These are the activations of a small neural network, seen along a few directions. Each row is one input.
In each table, some parts of the input vary, and every possible input appears once, in random order.
Descriptions start from the smaller parts, as in this example, which fits no table here: values(3) and (point or ring(9) or (line(4) and ring(5))).
Shared parts are said once, and a part with two or three values counts as separate values.
In the rows, zero is written as 128.

Other details of the inputs vary at random and push rows far along three fixed directions, the same in every table; ignore that.

A family of inputs:
row 1: [153 143 154 127 110 144 125 127 114 129 148  97]
row 2: [141 143 167 123 141 143 132 114 134 119 130 111]
row 3: [114 143 159 118 137 141 119 157 120  99 147 119]
row 4: [103 124  84 113 118 143 158 141 157 142 114 106]
row 5: [154 118 160 156 139 120 126  93  91 124 136 149]
row 6: [118 139 163 108 124 145 117 142 144 121 147  88]
row 7: [133 138 107 108 141 139 143 129 162 129 125  99]
row 8: [ 87 101  76 136 104 104 126 144 150 164 103 140]
row 9: [152 122 168 150 110 107 120  98 113 143 135 158]
row 10: [106 115  76 105 129 136 140 142 155 120 127 130]
row 11: [130 139 174 138 138 131 118 141 104 108 150 138]
row 12: [146 144 155 133 139 151 125 122 126 110 124 113]
row 13: [114 156 155 125 133 124 113 155 116 101 142 112]
row 14: [153 154 150 140 136 135 124 130 122 114 127 122]
row 15: [179  87 101 150 131 137 132  75 126 144 117 133]
row 16: [100 118  78 110 131 134 136 145 155 122 130 128]
row 17: [101 123  92 108 134 134 153 140 172 145 121 108]
row 18: [175 118  97 146 140 130 146  82 124 159 115 140]
row 19: [ 88 118  92 167 101  66 127 138 135 165  80 206]
row 20: [167  95 109 153 152 129 143  83 111 148 143 150]
row 21: [ 99 111  82 108 135 131 140 150 150 124 127 124]
row 22: [153 128 152 148 133 114 121  96  96 127 140 161]
row 23: [119 162 152 126 127 139 114 152 137 106 125 125]
row 24: [149 117 108 112 138 144 138 101 125 122 140 131]
row 25: [136 123 109 102 125 144 136 124 158 133 138  81]
row 26: [151 118 168 150 130 112 126  98  85 118 131 161]
row 27: [107 144 158 116 135 135 115 141 117  99 136 107]
row 28: [ 92 149 139 128 103 108  95 170 134 123 110 120]
row 29: [167  97 110 151 130 130 124  82 121 164 122 140]
row 30: [ 93 132 142 118 119 118 108 160 156 125 125 110]
row 31: [104 106  77 122 117  96 132 166 138 155  90 170]
row 32: [115 152 153 109 110 151 105 142 131 121 137 102]
row 33: [165 120 165 145 138 115 121 132  85 147 120 164]
row 34: [113 157 157 120 130 145 118 141 130 117 117 108]
row 35: [ 82 100  82 137  95  99 126 141 146 157  92 142]
row 36: [158 140 162 150 128 109 142 103 113 141 131 146]
row 37: [151 128 106 121 150 161 140 104 141 147 127 107]
row 38: [185  96 106 142 133 121 138  72 134 156 129 130]
row 39: [176  99  99 146 126 135 126  82 131 145 125 144]
row 40: [178 101  99 147 120 127 137  77 116 166 125 133]
row 41: [111 160 159 109 124 138 130 144 145 118 135 114]
row 42: [138 147 164 139 134 123 119 138 104 105 147 132]
row 43: [122 149 150 109 106 155 118 146 134 120 146  96]
row 44: [ 71 119 179 210  90  18 105 162  78 131  92 248]
row 45: [149 107 106 111 147 150 143  93 125 122 135 110]
row 46: [127 156 169 136 128 136 124 132 112 135 131 127]
row 47: [ 88 149 148 124 129 114 123 165 153 124 118 125]
row 48: [147 118 106 123 143 144 135 100 128 128 143 126]
row 49: [178 102  99 139 141 124 150  85 110 136 135 148]
row 50: [123 127  98 107 141 152 133 128 145 118 143 111]
row 51: [171 121 103 146 133 129 152  83 118 163 121 140]
row 52: [ 93 116  77 145 124 102 135 155 158 144  94 153]
row 53: [ 73 136 127 144 105  62 114 174 117 119 105 171]
row 54: [110 144 131 107 125 116 117 192 124 124 108 124]
row 55: [154 111 171 155 119 106 116  94 113 137 122 149]
row 56: [107 123  75 109 135 124 136 142 148 124 126 107]
row 57: [118 153 157 123 130 128 118 162 117  96 144 119]
row 58: [131 139 169 132 141 126 115 126 100 114 146 131]
row 59: [154 116 162 153 132 119 131 103  91 117 133 162]
row 60: [120 144 155 106 120 140 106 139 150 114 138 103]
row 61: [115 145 157 105 140 147 118 149 120  99 148 105]
row 62: [170  92 106 152 118 132 146  85 118 170 136 136]
row 63: [ 87 144 133 112 117 119 118 167 133 102 129 141]
row 64: [121 155 148 106 138 137 117 146 120  98 144  97]
row 65: [137 125  95 106 141 148 142 134 140 112 139 104]
row 66: [ 83  96  74 130 116  96 141 147 143 130 100 159]
row 67: [153 118 105 118 127 154 119  98 140 144 128 113]
row 68: [113 137 165 108 116 141 118 138 141 115 136  89]
row 69: [141 136 161 130 148 148 123 127 111 111 157 120]
row 70: [134 141  98 112 125 151 156 133 146 138 132  95]
row 71: [102 135  85 111 114 139 151 146 159 143 121 118]
row 72: [104  94  76 123 122 100 137 162 136 154  82 156]
row 73: [157 109 107 130 137 152 122 110 142 133 131 107]
row 74: [148 143 159 143 118 125 102 135 117 112 129 121]
row 75: [146 111 111 130 153 143 137 104 124 134 145 119]
row 76: [111 142 162 119 102 144 118 151 125 118 135  94]
row 77: [ 94 110  82 116 135 131 138 142 151 122 121 115]
row 78: [143 145 159 123 133 127 121 130 102 103 143 124]
row 79: [ 97 109  80 106 135 129 138 133 147 123 117 113]
row 80: [129 135 173 136 132 131 121 134 103 101 140 136]
row 81: [127 133 103 113 131 157 155 132 148 144 135  98]
row 82: [144 135 166 161 120 114 132 100  95 146 115 160]
row 83: [170 102 106 141 139 133 145  84 116 137 141 160]
row 84: [100 113  82 104 140 132 136 142 149 126 127 114]
row 85: [126 128 100  93 140 153 133 122 142 114 140 106]
row 86: [146 144 156 136 140 129 121 127 105 110 149 122]
row 87: [105 109  83 111 118 141 121 133 159 139 104  99]
row 88: [102 155 173 118 123 129 130 147 137 115 126 112]
row 89: [141 151 159 120 136 140 128 118 138 122 135 124]
row 90: [133 145 158 119 134 133 116 121 109 109 145 131]
row 91: [ 69 144 146 175  85  52 115 162 112 153  87 215]
row 92: [135 140 164 129 145 136 117 124 105 113 151 119]
Each input here is: values(4) and (point or ring(10) or (values(2) and ring(6))).
- The inputs of row 88 and row 36 match in every part but the values(4) part. If row 72 is changed in the same way as row 88 into row 36, which row does it become? => row 54
- The inputs of row 22 and row 56 match in every part but the values(4) part. If row 24 is changed in the same way as row 22 into row 56, which row does it become? => row 78
- Start at row 80 and move only the ring(10) part, one step at a time. The first step leads to row 44. Which rows follow, in order? => row 77, row 5, row 27, row 79, row 45, row 26, row 66, row 59
- Change only the values(2) part in row 18. List by row number the other rows that result. => row 28
- Change only the values(2) part in row 34. List by row number the other rows that result. => row 87
- Change only the values(4) part in row 23. List by row number the other rows that result. => row 12, row 14, row 52
- Change only the values(4) part in row 1. List by row number the other rows that result. => row 43, row 62, row 76

A family of inputs:
row 93: [179  96  99 172 108  91 105  84 117 160  96 181]
row 94: [118 163 148 117 106 128 114 127 152 112 154 101]
row 95: [187 121  70 104 187 195 158  83 140 132 160  78]
row 96: [144 149 178 147 126 125 123 142  93 103 153 155]
row 97: [106 131 138 109 102 137 123 161 124 167 116 129]
row 98: [116 139 122 117 111 146 128  92 147 129 139 118]
row 99: [122 140  93 104 156 127 140 147 139 116 132  99]
row 100: [138 135 135 109 109 133 124 164 131 164 133 109]
row 101: [ 99 131 172 120 144 106 105 154 150  96 138 130]
row 102: [163  94  94 104 141 193 162  56 149 140 164  52]
row 103: [128 159 157 127 104 118  74 166 135 104 117 116]
row 104: [108 136 193 131 115 141  82 160 102 103 118  99]
row 105: [ 75  86 105 149 114  95 128 124 151 132 111 137]
row 106: [158 138 152 152 109 113 124  71 121 139 148 147]
row 107: [159  93 130 166 120  89 153  82  76 141 114 211]
row 108: [157 177 185 118 104 151  82 138 109 113 144  96]
row 109: [122  93 107 181 105  67 122  74 137 152 103 208]
row 110: [119 156 173 146 148 118 117 132  84 114 127 157]
row 111: [221 120 131  91 145 202 145  83 120 171 164  70]
row 112: [115 147 157  99 133 139 134 142 106  94 131 121]
row 113: [ 86  96  75 104 118 143 112 167 163 128  98  79]
row 114: [112  87 110 116 156 129 133  99 157 126 123 144]
row 115: [123 121 121 135 134  94 141 122 101 128 112 164]
row 116: [136 107  75 107 136 117 159 122 133 127 122 128]
row 117: [142 138 172 127 124 124 133 127  90 100 139 150]
row 118: [124 144 117 117 155 168 131 142 132 112 146 111]
row 119: [110 127  62  98 155 131 149 140 151 126 121 102]
row 120: [198 140 130 115 184 177 144  81 107 121 164  90]
row 121: [ 80 139 122 111 117 136 110 126 168 104 123 118]
row 122: [172 120 122 175 147 111 137 105  99 141 143 174]
row 123: [135 113 169 168 106 103 130  90 102 139 146 132]
row 124: [122 127  60  97 104 153 114 133 163 146 109  98]
row 125: [156  81  87 116 150 123 120 130 152 141 109 130]
row 126: [121 149  76 138 122 122 181 134 198 190  62 124]
row 127: [143 113 127 119 128 147 104 148 135 119 127  71]
row 128: [119 141 155 147 108  89 127 165 103 104 135 170]
row 129: [ 78 108 123 129 121 114 121 141 158 113 128  97]
row 130: [107 111 125  96 142 137 100 168 152 117 107 117]
row 131: [231  98 109 155 154 149 162  59  98 140 164 151]
row 132: [142 185 166 141 127 146 160 126 160 163  84 117]
row 133: [134 133 145 151 144  96 131 114  87 131 119 170]
row 134: [161 136 111 136  99 119 103 124 128 146 122 127]
row 135: [128 108 119 127 106 149 117 124 111 145 117  98]
row 136: [152 121 135 150 109 119  93 102 113 136 100 162]
row 137: [162 149 142 144 160 136 128 122 106 119 152 128]
row 138: [111 106  93 135  93 109 115 163 135 149 112 100]
row 139: [ 92 136 102 108 148 128 137 144 127 118 114 126]
row 140: [ 84 133  56 108 143 143 139 175 167 120 129 109]
row 141: [126 154 137 125 140 142 125 164 126 100 155 117]
row 142: [108 161 201 110 115 146 130 137 127 135 162 111]
row 143: [127 119 131  87 150 151 101 165 154 110 121  93]
row 144: [ 93 159 146 129 146 138 117 158 113 107 129 134]
row 145: [130 150 167 111 128 154 129 147 107  88 151 122]
row 146: [117 161 181 118 119 130 120 170 105  84 151 129]
row 147: [106 143  95 101 161 152 136 146 141 117 130 100]
row 148: [114  68  77 186  94  58 152  93 133 177 114 171]
row 149: [ 99  73  82 126 147 103 137 109 168 140 110 163]
row 150: [137 154 183 102 114 158 113 156 111 149 142 104]
row 151: [144 114 122 148 116  82 146 129 104 124 125 173]
row 152: [110 149 151 110 118 118 130 166 116  91 135 128]
row 153: [146 105 175 144 137 112  97 124 100 129 107 173]
row 154: [ 97 101  48 115 127 141 156 142 152 131 118 145]
row 155: [177  82 138 137 154 171 143  36 121 129 153  97]
row 156: [156 134 155 115 140 135 141 110  96 107 138 130]
row 157: [ 92 143 124 137 137 134 124 156 120 115 127 151]
row 158: [ 96 104 169 191 102  49 110 129 113 129 117 175]
row 159: [128 184 164 138 126 149 159 133 161 159  80 117]
row 160: [ 92  97  73 107 117 135 112 171 165 129 103  75]
row 161: [104 127 105 121 126 135 138 157 133 113 132 143]
row 162: [138 145 197 141  99 131  91 149  86 121 137  95]
row 163: [124 124 116 131 121  81 142 145 114 120 119 156]
row 164: [152 189 164 146 127 133 159 136 164 161  90 111]
row 165: [159 139 145 140 146 148 132 122 106 114 156 136]
row 166: [ 97  92 109 125 145  98 127 126 165 126 119 151]
row 167: [ 93 128 168 137 106 132 124 119 118 122 141 109]
row 168: [218  91 121 132 133 185 135  53  97 158 146  80]
row 169: [113 148 123 114  94 140  96 141 130 132 112 120]
row 170: [145 123 124 142 108 117  91 117 125 132 102 150]
row 171: [ 99 164 152 109 106 143 112 124 149 111 146 105]
row 172: [128  92  85 167 111  76 128  78 153 150 109 183]
row 173: [213 100 114 116 157 191 167  51 100 124 160 123]
row 174: [ 83 153 110 115 148 142 124 171 139 111 128 116]
row 175: [ 81 129 107  99 111 128 151 152 172 157 141 107]
row 176: [118 113  97 147 113  89 119 107 164 131 120 152]
row 177: [129 124 136 128 115 114 152 119 143 166 152 131]
row 178: [110 160 182 114 139 124 121 146  90  94 128 131]
row 179: [150 138 171 162 130  66 128 124  75 122 125 180]
row 180: [132 154 179 140 139 152 119 135  91 101 150 147]
row 181: [107 117  39 121 152 109 150 147 157 142 115 125]
row 182: [ 70 138 169 136  96  98 134 146 126 157 128 165]
row 183: [ 98 113  68 116 132  90 150 147 138 133 105 142]
row 184: [124 149 131 108 149 175 131 148 130  99 155 105]
- The inputs of row 138 and row 162 match in every part but one. If row 181 is changed in the same way as row 138 into row 162, which row does it become? => row 120
- The inputs of row 125 and row 153 match in every part but one. If row 94 is changed in the same way as row 125 into row 153, which row does it become? => row 98
- What is each input in this table made of? => line(4) and (point or ring(10) or (values(2) and ring(6)))
- Change only the ring(10) part in row 107. List by row number the other rows that result. => row 110, row 112, row 139, row 144, row 154, row 157, row 173, row 178, row 180
- Change only the values(2) part in row 148. List by row number the other rows that result. => row 138
